These are the activations of a small neural network, seen along a few directions. Each row is one input.
In each table, some parts of the input vary, and every possible input appears once, in random order.
Descriptions start from the smaller parts, as in this example, which fits no table here: one of 3 separate values, together with either a single point or one of 9 places around a ring or (one of 5 places around a ring, together with one of 6 places along a line).
Shared parts are said once, and a part with two or three values counts as separate values.

Other details of the inputs vary at random and push rows far along two fixed directions, the same in every table; ignore that.

Rows:
R1: [ 31   0   1  -2 -13   3  13  11  26 -21 -24  18 -26   7]
R2: [-40  10 -32  -3   4  -5   3 -28 -17  -1  26 -24  44   6]
R3: [ -1  12 -20 -11  -3  -7  16  -9  22 -38  -7  -1  11  26]
R4: [ 23 -25  35  15  -7  -2 -26  27 -19  59  12   7 -12 -47]
R5: [  2   3  -7  -3  -6  -2   6  -7  13 -22  -5  -3   6  16]
R6: [ 16 -26  34  20  -9   6 -38  32 -24  59  -1  10 -16 -39]
R7: [-2  0  2  0 -5 -5 -1 -2  4 -1 -6 -5  4  2]
R8: [ 17 -16  51  18  20   8 -21  23 -26  57  17  13 -28 -39]
R9: [-39  15 -19 -12  30   5  12 -31 -27  -3  37 -21  28   7]
R10: [ 23   3   3  -9  -9  -9  17   5  38 -38 -33  16 -20  20]
R11: [ -6   6 -10  -6  -9   0  -1  -5   9 -17 -18   2   0  16]
R12: [ 26  -4   5  -9 -15   7   0   7  27 -18 -30  18 -27   8]
R13: [-36   6 -31   9   5   0  -1  -9 -28  12  31 -24  39   1]
R14: [ 27   8  19 -13  15   2  23  -3  31 -41 -29  22 -40  21]
R15: [-39   8 -29   6   3  -3  -2 -11 -30  12  29 -28  36  -5]
Description of these inputs: one of 3 separate values, together with either a single point or one of 4 places along a line.
Changing only the choice among 3 separate values turns R7 into R5. The same change can be made to R11. Which row results? -> R6
Start at R12 and move only the place on the line of 4, one step at a time. The first step leads to R2. Which rows follow, in order? -> R4, R1
Change only the choice among 3 separate values in R10. List by row number the other rows that result. -> R3, R4

Rows:
R16: [ 26 -13  25  11  -5   6 -12  25  -1  21 -12  15 -27 -16]
R17: [ 23 -14  21   6 -10  10 -18  19   0  21 -15  17 -28 -17]
R18: [-19   0 -14  10   7  -3   0  -2 -26  24  33 -15  24 -17]
R19: [-20   0 -15   2   3   4  -4  -6 -20  13  20 -10  19  -4]
R20: [  3   4  -9  -1  -1   1   9   0   7 -15  -6   1  -4  10]
R21: [  7   7 -17  -6  -1   0  20  -6  19 -33  -8   5  -3  19]
R22: [ -5 -13  17  14  -3   9 -30  15 -29  46   9  -2  -5 -27]
R23: [ 11   0   7  -4  -8   1   0   2  14 -11 -18   8 -13   7]
R24: [  0   9 -13  -8  -4   6   7  -6  15 -31 -18   4  -8  25]
R25: [  5 -16  22  23   2   3 -22  22 -31  57  21  -3  -2 -39]
R26: [ 10   4   0 -12  -8  -2   8  -7  28 -33 -24   9  -9  21]
R27: [  2   8 -10 -11  -3  -2  13  -9  20 -33 -16   4  -1  23]
R28: [ 16   1   5  -3  -2 -11  12   3  21 -16  -9   6  -5   5]
R29: [ 29 -13  20  11  -4   1  -2  23   3  20  -5  16 -23 -22]
R30: [ 16  -2  -1  -2  -5   3   9   6  13 -11 -11  10 -15   3]
R31: [-25   5  -9  -7   1  -1 -10 -15 -10   3   9 -14  23   5]
R32: [-26  20 -38 -13   6  -9  27 -27  11 -43   8 -16  31  31]
R33: [  9   2   4  -8  -7   3  -1  -1  16 -15 -22   8 -14  11]
R34: [-28   7  23  -4  55   9   2 -22 -43  25  41  -8   0 -12]
R35: [ 39 -18  40  10  -8  -4 -10  25  13  23 -16  19 -30 -23]
R36: [ 12  -1   7  -6  -5  -5   5   1  19 -13 -15   6  -7   6]
R37: [  8   1   5  -7  -9   3  -4   0  15 -14 -23   8 -14   9]
R38: [ 14  -2   1  -2  -7   7   3   3  12 -11 -14  12 -17   5]
R39: [-21   7 -22  -5   0   7  -1 -13  -9  -7   8  -9  15  10]
R40: [  3   5  -7  -2   0 -10  14  -2  11 -15   0  -2   4   7]
R41: [ 13   0   4  -4  -5  -3   8   3  17 -13 -16   7 -11   6]
R42: [-22   2 -11   5   2   6  -9  -4 -21  13  16 -13  16  -3]
R43: [-25  -1  -3   2   4  -4 -13  -8 -23  23  22 -17  29 -10]
R44: [ -7 -14  25   9  -4   2 -34   9 -25  49  10  -4   5 -31]
R45: [  6   3  -1  -5   0 -10  12  -3  16 -17  -5   1   4   7]
R46: [-19   1 -10  11   8  -2  -3   1 -26  22  27 -16  23 -13]
R47: [-55  19 -47  -7  12  -8  12 -36 -21 -14  36 -36  58  18]
R48: [ 18   1   1   4  -1  -3  12  11  14 -12  -7   8 -13   4]
What is each input in this table made of? -> either a single point or (one of 4 places along a line, together with one of 8 places along a line)
Change only the place on the line of 4 in R18. List by row number the other rows that result. -> R28, R40, R48
Start at R44 and move only the place on the line of 8, one step at a time. The first step leads to R31. Which rows follow, in order? -> R26, R43, R36, R35, R45, R28

Rows:
R49: [-31   7 -29   7  -4  -9  -4  -7 -20  14  29 -26  40  -3]
R50: [  4   6 -20  -3 -15  -8   8   1  23 -30 -11   0   5  17]
R51: [ -7   7 -18  -6  -4   2   9 -19  14 -30   2  -4  17  21]
R52: [-39   6 -13  -8  10  -6  -6 -26 -22  12  27 -21  35  -7]
R53: [ 29 -20  22   7 -11   9 -11  17  13   9 -14  20 -15  -7]
R54: [  9  -4   9   5   0   9  -2   8  -9  20  -2   2 -23 -21]
R55: [ 12  -3   4 -18  -7   0   1  -4  24 -22 -20  16  -8  14]
R56: [-15  19 -11  -5  14  -2  13 -12   6 -29  -4 -14   3  25]
R57: [ 19  -5  10   2  -4   8   2  12   1  12 -14  13 -29 -11]
R58: [ -1  10  -3  -6   3   3   3  -1  11 -31 -12   3  -4  26]
R59: [ 11 -11  23  10  -1  -1  -1   7  -5  24  -1   0  -8 -18]
R60: [  2   2 -21 -10  -7  13   6  -8  11 -27 -11   8 -10  19]
R61: [  6 -11  25  15   1   5 -28  19 -19  30   3   5 -11 -13]
R62: [  0  15 -25 -13   0   7  23 -15  20 -42 -17   4 -13  24]
R63: [ -3  11  -9 -23   1  -6  19 -20  27 -44 -20   6   0  25]
R64: [ 31 -17  21   8 -11   5 -11  13  14   7 -14  19 -18  -6]
R65: [  8  -8   9  14  -8  -8  -8  21 -11  30   2  -7   1 -25]
R66: [  6  16 -29 -12 -12 -10  30  -7  36 -59 -25   1   5  34]
R67: [  1   9 -20  -9  -4  10  13  -9  13 -27 -10   6 -11  19]
R68: [ 21 -16  27  16  22  -2   3  13 -15  33  33  14  -3 -29]
R69: [  9   2   5 -16  -5  -3   1  -9  24 -22 -15  12 -10  11]
R70: [-36  17 -18  -2  18  -1   3 -15 -21  -7  17 -25  28  15]
R71: [  8  -7  19   8   1   4 -19  16 -11  16  -4   8 -10  -2]
R72: [  9 -10  14  11  -2  12 -13  13 -16  31   2   7 -20 -29]
R73: [ -9  14  -8  -4   7   1   6  -8   8 -28  -5  -2   1  29]
R74: [  2  -3  22   9  11  -1  -6  13 -12  19  -4  -5 -14  -8]
R75: [-32   1 -14   5   3   1  -5 -16 -26  19  32 -20  38  -2]
R76: [ 10 -10   8   7  -6  14 -15  11 -11  23   2   9 -18 -21]
R77: [  6   3   4 -16  -3  -3   3 -10  20 -17 -12   8  -6  10]
R78: [-48   6 -25  -9   8  -5 -13 -27 -31  17  34 -22  51  -2]
R79: [  6  14 -31 -13 -16  -7  24  -5  37 -59 -22   3   7  35]
R80: [ 28 -14  17   5 -10   5  -8  12  13   3 -16  19 -14  -3]
R81: [  7   2  -5 -21  -5   0   5 -13  29 -35 -20  13  -4  21]
R82: [ -5  14 -15 -12   4   6   8  -7  17 -44 -16   5   3  39]
R83: [ 17  -6   8   8  -8  -9   4  20   8  12 -10  -2  -9 -14]
R84: [  6  -9  13   9  -5   3 -10   4  -4  20   7   2   0 -10]
R85: [-35  10 -22   1   9  -3   9 -28 -15  -3  24 -26  35   7]
R86: [ 12 -15  18  10  -8   4 -13   9  -2  21   3   8  -3 -14]
R87: [ 22 -11   4   8 -20  -6  -7  22  12   7 -13  11  -7  -7]
R88: [ 10  -1  -1   7  -9 -11   5  11   9   2  -8  -6  -5  -5]
R89: [ 24  -4  32   9   5   0  -5  18   9   5 -20   9 -35  -3]
R90: [-33  -3 -20   5   1   5 -13 -17 -24  14  33 -20  42   0]
R91: [ -4 -14  -4  12 -12  -3 -17  18 -14  29  11  -5  17 -18]
R92: [  5  -5   6   5   0   8  -1   8 -14  23   0   2 -19 -19]
R93: [ 10 -15   8   6  -7  17 -16  16 -16  28   0  12 -14 -20]
R94: [-38  11 -10   6  16  -1 -10 -13 -29  10  24 -23  27   3]
R95: [ 13   0  16 -14  -1  -6   5  -2  15  -6 -18   9 -16  -1]
R96: [ 24  -2   5   3 -12 -11  13  17  22  -9 -23   6 -18   1]
R97: [ 13   5  11 -17  -2  -7   9  -9  24 -22 -21  10 -17   9]
R98: [-38  12 -25  -2  12   4  -9 -17 -20 -10  20 -18  33  21]
R99: [-34   4 -15   4   9  -3   3 -19 -25  15  28 -26  36  -4]
R100: [  7  15 -28  -9 -14  -9  24  -4  33 -48 -21   3   5  33]
R101: [ 10   5   8 -18   0  -8  16  -9  24 -24 -24   9 -16  12]
R102: [ 26 -12  34  12  -4   0  -5  13   4  23  -9   8 -24 -21]
R103: [ 20  -8  10   8  22   5  11  11 -16  20  24  19 -19 -20]
R104: [-12  11  -5  -1   6   3  -5  -5   1 -17   1  -3   4  18]
R105: [ 15   1   9 -13  24  -7  23  -5  15 -18  12  17  -7   1]
R106: [  6  10   0 -19   2  -8  17 -16  30 -34 -21   6 -12  17]
R107: [-43   2 -14  -8   7  -3 -15 -19 -30  24  34 -21  43 -11]
R108: [-28 -14  -9  20  -6  -3 -32  12 -43  59  40 -23  39 -35]
R109: [ 14   3  13 -17  -1  -8  15  -6  23 -20 -24   9 -19   7]
R110: [  8  -8  13  10   0   9  -8  12 -16  32   2   2 -23 -28]
R111: [ -5  19 -32  -9  -7 -14  28 -13  24 -45 -12 -14  11  28]
R112: [-45  11 -33  -1  12   3   8 -22 -35  11  28 -26  29  -3]
R113: [  8  -7  15   8  -1   0  -3   4  -4  17   0   1  -2 -12]
R114: [ 10 -12  25  14  -2   1 -13   9 -11  36   7  -1  -6 -25]
R115: [ 19   0  26   6   6   2  -7  15   7   3 -17   7 -29  -1]
R116: [ 38  -8   8   3 -22  -5  -2  25  30 -13 -31  20 -25   2]
R117: [  9 -11  14  18 -11  -7 -14  21 -10  32   4  -3  -1 -29]
R118: [-48   9 -23 -13   9  -5  -5 -28 -24  10  32 -24  45   1]
R119: [-12   4 -31 -10  -3   8   8 -13   0 -23  -3   1   6  19]
R120: [ 15  -3  27   8   7   0  -5  17  -2  10 -15   5 -25  -4]
R121: [  6  -9  17  11  -3   2  -9   3  -4  20   5   1  -1 -15]
R122: [  8 -14  15  11  -6  14 -19  18 -21  38   5  10 -17 -30]
R123: [-31  10 -27   6   0 -11  -1  -8 -21  13  27 -31  39  -7]
R124: [  4   7 -11 -22  -4  -4   8 -18  28 -39 -19  10   0  26]
R125: [-38   8 -24   1   6   0   5 -25 -19  -2  27 -23  43   6]
R126: [ 21 -13  18   7  -9  11  -9  20  -6  26  -8  18 -31 -19]
R127: [ 18  -7  10   2  -5   9   1  12   2   8 -15  16 -28 -11]
R128: [  6  -9   1   7  -6  13 -17  10 -16  25   5   7 -11 -18]
R129: [ 11  -3  23  13  33   1   3  15 -16  16  27   8  -8 -13]
R130: [-23  25 -28 -30   7 -10  29 -38  23 -55  -9 -14  15  35]
R131: [ 33  -7  13  12  11 -10  15  24   8   4  12  16 -12 -17]
R132: [-39  10 -11   5  17   0  -8 -11 -30  10  24 -23  30   4]
R133: [ 21  -3  26   4   1   4  -8  19   7   1 -19  15 -27   4]
What is each input in this table made of? -> one of 5 separate values, together with either a single point or (one of 2 separate values, together with one of 8 places along a line)
Changing only the choice among 5 separate values turns R120 into R101. The same change can be made to R70. Which row results? -> R95
Changing only the choice among 5 separate values turns R63 into R66. The same change can be made to R78. Which row results? -> R87
Changing only the choice among 5 separate values turns R118 into R75. The same change can be made to R107. Which row results? -> R86
Start at R90 and move only the place on the line of 8, one step at a time. The first step leads to R64. Which rows follow, in order? -> R51, R84, R121, R114, R85, R102
Change only the choice among 5 separate values in R104. List by row number the other rows that result. -> R50, R51, R69, R76
Change only the choice among 2 separate values in R124. List by row number the other rows that result. -> R78
